These are the activations of a small neural network, seen along a few directions. Each row is one input.
Each table varies a few parts of the input and shows all the possible inputs, shuffled.
Descriptions start from the smaller parts, as in this example, which fits no table here: one of 6 places along a line, together with either a single point or one of 11 places around a ring or (one of 2 separate values, together with one of 8 places around a ring).
Shared parts are said once, and a part with two or three values counts as separate values.

Other details of the inputs vary at random and push rows far along two fixed directions, the same in every table; ignore that.

A family of inputs:
x1: [-54  68   8  13  15   0  93 -38   2   1 -41  17   5 -28]
x2: [  2 -21  -2 -12   5   2 -12  -5 -25  11   9   8  10   0]
x3: [ -5   2  -3   3 -12 -17 -30   5  -6 -21  14  10  -5  -6]
x4: [ -4 -23   0   3  15  16 -13 -17 -13  -2  10  -1   5  -3]
x5: [  0 -23  -3  -9   3   2 -14  -5 -26  14   2   4   3  -4]
x6: [ -8 -25   0  -4   8  15 -14 -16 -10  -1   5  -1   9  -6]
x7: [-42  43  10   3  28 -28  79 -17  19   7 -25  21 -21 -11]
x8: [ -7 -24   5  -4   5  15 -15 -10 -17   5   4   3   5  -5]
x9: [ -6 -28  -6   6  12  12  -8 -14 -14   0  13  -4   4   5]
x10: [ -2  -9   7   8  -9 -10 -23   2  -3 -43   7   2 -15  -6]
x11: [ 68  43 -17   9 -40  21 -19  45  54  17 -20 -18  11  39]
x12: [-39  44  11  -9  19 -33  81  -1  11  18 -23  22 -12  -2]
x13: [ -7  -2   1  12  -3  -6 -15  10  -8 -18  10 -16  12 -41]
x14: [ -4  -2   3   5  -8 -14 -26   4  -6 -34   8   6  -9  -6]
x15: [-11   3 -20  -4 -10  -6 -36 -12 -19  -6   4  12   9   7]
x16: [  3 -16   5  -9   1 -22 -12  14 -12   6  19   5   3 -10]
x17: [ -7  -6   5   8  -9   9 -21 -21 -12 -39   0   1 -10   3]
x18: [ -8   2  -8   3 -12   2 -33 -17 -14 -17   6   7   0   4]
x19: [  0 -20   2  -7  -1 -20 -14  17 -13   8  10   1  -5 -15]
x20: [ -4 -23  -1   6   9 -14 -10   4  -1  -5  19  -9  -5  -7]
x21: [ 70  25   3   8 -23  33   7  38  70  24 -24 -36   7  27]
x22: [ -3 -20  -2  -5  10 -14 -10   8  -3  -3  24  -6  -7  -5]
x23: [ 73  26   0   1 -18  26  10  47  59  28 -13 -34   8  37]
x24: [ -4 -25  -9  -6  14  12  -8 -12 -16   1  18  -2   2   8]
x25: [ -6 -20   9  -4   1 -11 -15  11  -3   0  12  -2  -5 -16]
x26: [ -2 -22   4  -2  -5 -17 -13  11  -7   6  13   1  -6 -17]
x27: [ -7  -2   1   6  -9   4 -26 -18 -15 -29   0   4  -4   4]
x28: [ -2 -25  -1  -3   0   8 -12  -9 -21  12   5   4   3  -6]
x29: [ 63  35  -3   0 -14  43  30  25  45  41 -33 -26  17  48]
x30: [-48  46   1 -13  29 -10  97 -28   4  19 -32  30  -9  11]
Description of these inputs: one of 2 separate values, together with either a single point or one of 4 places along a line or one of 10 places around a ring.
Question: The inputs of x22 and x24 match in every part but the choice among 2 separate values. If x23 is changed in the same way as x22 into x24, which row does it become?
Answer: x30
Question: Change only the place on the line of 4 in x18. List by row number the other rows that result.
Answer: x15, x17, x27
Question: Change only the choice among 2 separate values in x26. List by row number the other rows that result.
Answer: x28

A family of inputs:
x31: [ 22  28   6 -12   8  30  74  -9  19  63 -43   8   1  39]
x32: [104 -16   8  29 -46  57 -75  46  49 -34  10 -69  12  16]
x33: [ 13  42   8  11  23  29  86   0  46  36 -31 -19   9   6]
x34: [ 20  34  21   8  15  17  89  19  52  27 -30 -24  -7  -1]
x35: [100 -50 -12  -6 -26  76 -72  32   7  44  11 -53  47  33]
x36: [ 99 -61 -13  -7 -19  51 -72  44  22  40  23 -44  16  53]
x37: [ -24  -59   -3    1  -22  -52 -118   11  -56  -57   59   12   -6  -50]
x38: [ 17  57  -4 -11   0 -24  69  38  42  47 -27   4  -3  25]
x39: [ 99 -12   9  28 -56  33 -88  59  54 -25   5 -60   6   8]
x40: [-102   33   -5  -13   17  -87   29  -28  -48  -44    5   63  -25  -32]
x41: [ -29  -74   -1   14    8    0 -101  -29  -60  -70   59  -12   14  -45]
x42: [ 16  38  21   5   5  -8  77  33  57  35 -34 -13 -13  -9]
x43: [  8  43  -6   6  12  35  77 -11  34  48 -36 -13  15  14]
x44: [ 11  44  -4 -15  10  -9  66  18  44  47 -22   9  -8  42]
x45: [ -30  -72  -12   -7   -7   12 -110  -37  -85  -47   43   10   22  -26]
x46: [-93  -2  10 -19  33 -85  49  -9 -41   8  14  52 -22 -59]
x47: [ -23  -81   -5  -11   -4    4 -109  -38  -85  -43   45   16    4  -12]
x48: [-116   22   -6    7   31  -27   41  -78  -54  -40   -7   47   -9  -40]
x49: [-106   20   -5  -17   28  -70   28  -48  -42  -43   10   67  -30  -15]
x50: [ 14  67  -6   8 -10  18  60 -12  47   8 -53  18 -22  54]
Question: What is each input in this table made of?
Answer: one of 2 separate values, together with one of 10 places around a ring
Question: Change only the place on the ring of 10 in x43. List by row number the other rows that result.
Answer: x31, x33, x34, x35, x36, x38, x42, x44, x46
Question: Change only the choice among 2 separate values in x50. List by row number the other rows that result.
Answer: x36
Question: Change only the choice among 2 separate values in x31. List by row number the other rows that result.
Answer: x47
